A small network was trained on invented records. Each row is its activation on one of them, seen along a few directions.
Here are examples, each followed by its value of one field, D.
Records without D are marked none.
Other fields move the rows too, some of them a lot.
In the rows, zero is written as 500.
Random noise pushes rows far along 17 fixed directions. That doesn't count. These rows show it; they differ only by the noise:
[615 406 508 634 482 300 470 432 564 536 617 442 595 422 440 377 460 380
 526 630 333 482 473 418 522 556 519 393 437 481 611 519 438 526 416]
[715 522 537 578 557 420 590 704 393 403 560 440 596 328 393 702 533 540
 445 456 387 521 682 635 776 499 458 603 637 569 382 555 601 520 504]
[526 472 552 573 315 548 650 472 410 543 590 744 566 631 599 608 452 393
 343 470 588 383 659 684 467 315 466 476 427 440 521 506 503 223 613]
[531 549 313 521 568 383 493 589 420 474 477 374 696 685 599 534 348 712
 526 420 452 493 559 533 428 311 569 612 411 535 603 622 509 388 685]
[687 546 411 451 464 349 523 597 477 536 498 446 541 496 557 655 384 607
 590 614 387 511 496 498 627 681 569 521 480 537 415 373 618 547 570]
[383 419 439 434 492 570 416 644 312 645 575 533 425 488 555 523 418 463
 354 515 579 532 425 484 526 603 192 540 364 504 387 481 441 339 505]
[424 549 400 495 604 512 573 453 461 237 296 729 284 424 599 836 472 283
 576 500 644 606 473 484 515 534 497 390 539 556 327 322 534 446 695]
[705 473 536 379 435 378 426 582 616 526 597 171 582 542 470 497 238 622
 563 524 544 367 501 406 483 593 430 670 346 758 404 574 632 605 552]
[414 494 299 636 485 503 356 526 495 402 342 560 551 338 551 607 498 491
 506 528 512 458 559 439 576 479 457 488 464 426 469 479 466 438 473]
[506 677 604 595 501 591 509 523 512 412 421 631 401 338 595 740 425 339
 532 364 649 434 630 418 413 409 482 387 451 457 566 567 600 341 491]
[476 467 469 417 430 636 646 368 518 549 491 575 539 691 562 530 381 475
 585 455 482 641 425 561 317 491 717 502 538 287 470 471 518 612 492]
[500 585 466 499 451 560 488 627 409 572 424 476 556 368 556 613 502 567
 463 534 439 523 454 396 570 696 514 510 522 391 582 425 553 468 355]
[516 606 526 670 462 419 597 618 509 302 472 388 600 419 509 622 524 505
 323 571 447 543 656 450 602 518 487 469 517 606 801 520 534 340 473]
[518 235 517 565 425 584 624 533 517 476 428 451 583 553 541 398 633 433
 389 529 441 602 408 561 625 599 594 646 530 480 588 368 357 594 355]
[386 464 355 449 560 627 679 395 264 428 563 567 486 551 471 679 491 244
 425 615 544 702 324 429 478 704 504 470 491 422 530 445 486 479 516]
[702 356 360 530 503 386 293 438 387 345 375 605 597 237 347 481 742 518
 498 489 650 314 424 617 757 541 531 576 762 569 253 394 543 519 427]
[506 453 447 537 635 383 265 434 690 443 359 515 371 406 401 279 680 662
 647 461 511 519 499 589 572 388 572 426 689 518 367 499 426 699 462]
[359 379 719 397 353 514 598 450 612 457 406 482 722 475 348 444 448 483
 437 496 366 201 472 413 364 335 508 593 555 540 346 478 412 531 514]
[433 519 456 554 543 467 619 364 444 560 570 680 547 349 456 618 395 294
 488 498 360 596 436 455 413 541 384 375 580 358 388 516 433 584 501]

[608 609 554 599 629 574 616 617 466 601 539 580 499 431 606 677 381 414
 680 293 377 550 627 529 494 364 562 556 436 352 414 632 557 590 539] | d9
[657 526 465 456 428 515 490 590 462 528 408 473 677 450 517 586 420 683
 564 369 479 407 533 565 533 445 620 669 601 437 372 503 624 539 465] | d7
[652 426 630 462 469 525 552 515 469 363 720 329 519 755 409 481 279 297
 651 576 554 506 564 483 373 373 765 517 268 485 551 654 683 360 545] | d3
[416 611 443 556 591 415 441 267 659 265 280 704 453 370 465 479 633 475
 605 420 617 426 474 515 416 341 574 415 748 596 379 438 495 620 634] | d6
[527 450 413 589 617 455 497 424 420 635 538 583 472 364 531 493 665 323
 493 524 548 329 394 405 638 585 317 556 370 660 499 491 365 559 555] | d7
[541 416 516 534 708 320 430 685 446 490 399 570 407 448 603 506 500 472
 597 384 466 399 477 526 600 332 367 577 405 692 300 448 406 417 724] | d4
[316 496 429 403 692 524 296 587 441 557 531 533 215 488 436 458 485 484
 653 563 489 610 459 459 516 504 358 397 398 445 254 511 465 512 569] | d2
[524 574 485 535 389 517 674 416 649 638 563 545 561 524 595 479 363 615
 332 379 532 676 525 659 422 529 324 598 663 572 475 535 502 709 501] | d4
[520 661 457 606 500 394 455 597 557 466 364 482 493 541 615 456 619 656
 541 613 473 470 545 455 586 503 695 446 474 547 779 414 551 377 518] | d3
[274 516 646 492 553 474 473 592 653 594 404 556 366 539 490 289 596 667
 486 485 337 554 536 544 458 337 447 412 573 473 495 463 342 524 507] | d2
[616 545 434 580 573 302 618 569 335 613 655 561 590 507 507 561 483 457
 554 649 200 571 506 524 636 572 561 424 464 414 538 462 510 456 579] | d5
[557 540 471 528 422 634 416 544 663 448 370 483 366 538 636 603 451 522
 684 499 647 444 629 503 554 478 657 564 349 496 440 474 628 555 501] | d5
[166 466 588 445 437 583 543 559 562 503 467 517 502 625 396 444 596 585
 366 628 399 315 641 515 517 291 378 533 407 566 427 517 354 406 635] | none
[564 540 567 436 393 641 554 341 642 565 631 431 431 561 378 486 380 430
 574 578 616 530 509 484 417 550 622 494 477 464 459 616 645 675 379] | d4
[443 513 568 414 424 774 479 569 487 525 399 480 491 617 608 497 525 576
 556 344 643 435 516 507 408 432 636 644 435 392 523 506 562 472 439] | d1
[355 616 547 426 563 679 659 422 364 723 601 507 539 550 464 350 702 531
 275 440 620 527 303 477 434 608 368 623 614 597 693 585 429 583 436] | d3
[442 451 440 460 482 496 508 413 612 656 703 494 363 759 501 389 369 512
 517 605 539 578 568 621 451 429 394 481 320 556 394 599 458 581 646] | none
[443 640 339 697 807 516 322 525 462 544 469 620 293 409 530 555 708 386
 796 526 513 357 636 411 659 314 571 410 250 462 514 657 453 491 634] | d6
[571 480 387 404 591 453 430 528 513 638 553 429 493 548 556 429 354 662
 575 357 530 591 426 601 472 509 352 673 531 599 246 555 517 716 599] | d5
[633 394 585 455 395 631 590 599 333 607 586 524 637 574 501 552 479 512
 463 396 462 451 558 639 542 438 598 621 496 317 450 540 548 407 416] | none
[607 613 603 597 479 640 477 488 542 599 487 628 412 202 538 585 643 364
 501 389 676 341 539 465 624 608 371 564 535 571 430 511 573 621 380] | d6
[630 489 519 547 619 342 326 543 492 669 646 500 432 361 437 376 481 444
 644 523 435 388 482 449 580 501 389 455 396 535 360 579 502 546 499] | d9
[409 481 679 387 491 398 613 653 477 426 421 480 471 571 482 483 543 518
 533 673 213 545 417 412 525 606 646 405 529 471 534 239 477 417 539] | d1
[571 581 419 570 487 670 426 563 458 478 348 641 448 334 676 713 384 473
 576 235 690 566 557 539 459 457 495 557 537 345 398 521 615 469 413] | d7
[529 493 618 608 497 536 549 669 548 388 464 325 580 423 530 514 447 434
 489 472 418 555 552 398 532 515 557 595 441 522 647 535 534 491 384] | d8
[453 498 525 479 461 487 523 513 519 354 469 609 526 410 459 590 370 464
 461 418 499 537 558 592 460 413 379 533 650 512 206 461 554 519 587] | d9
[559 626 185 678 645 454 350 412 428 565 624 590 368 548 614 528 487 417
 677 583 596 633 559 515 549 505 550 368 307 398 603 620 559 465 578] | d8
[498 624 372 437 663 510 395 492 353 310 395 473 383 651 650 495 461 544
 574 331 790 706 354 478 294 468 633 456 532 523 702 511 613 303 576] | d2
[394 339 668 484 412 622 466 462 693 480 358 496 464 513 538 350 472 351
 634 505 477 421 393 367 370 469 656 529 398 419 451 401 431 594 383] | d8
[256 564 518 547 448 712 522 421 578 354 602 353 352 486 394 456 588 339
 358 708 568 741 520 347 485 740 428 383 460 475 756 523 508 554 305] | d1

Here are new rows. What is D for each?
[649 577 549 416 787 389 642 620 376 707 735 374 392 563 451 501 467 534
 590 446 357 691 430 538 573 586 406 550 487 628 457 617 511 679 613] | d2
[662 542 394 510 558 402 486 484 342 470 637 471 709 466 443 585 263 453
 627 413 412 532 492 505 405 424 578 540 523 374 378 646 648 490 541] | d4
[523 715 351 555 530 495 372 550 519 467 441 444 338 402 572 566 532 600
 557 611 559 711 501 406 582 749 562 355 525 440 701 436 635 501 371] | d7
[455 360 475 500 421 537 568 521 386 562 576 555 629 656 548 471 340 439
 509 502 306 650 477 552 364 439 617 455 444 183 520 488 446 385 450] | none
[589 506 461 440 526 561 496 651 216 480 628 355 558 515 491 535 427 420
 427 535 597 641 347 422 525 723 501 602 452 500 605 515 650 347 400] | d3
[248 379 586 551 467 577 411 540 505 235 322 638 562 393 463 505 389 344
 535 369 406 504 556 460 302 217 520 423 558 253 335 476 429 322 465] | d1
[408 649 561 469 535 593 641 740 474 386 312 417 547 485 710 709 298 619
 416 236 491 679 524 449 357 466 420 637 557 536 581 479 550 431 549] | d7
[562 509 285 575 439 481 451 341 644 757 553 518 414 528 535 487 603 541
 561 741 552 362 524 472 690 644 477 495 300 594 544 504 444 683 506] | none
[449 437 428 610 460 542 530 565 504 420 405 454 594 397 546 600 447 454
 411 491 450 571 527 442 543 532 445 563 481 468 567 494 444 485 410] | none
[449 280 272 465 556 685 337 376 417 291 552 458 380 659 411 358 494 358
 580 519 752 794 384 607 462 517 634 544 512 358 369 544 542 558 412] | d9
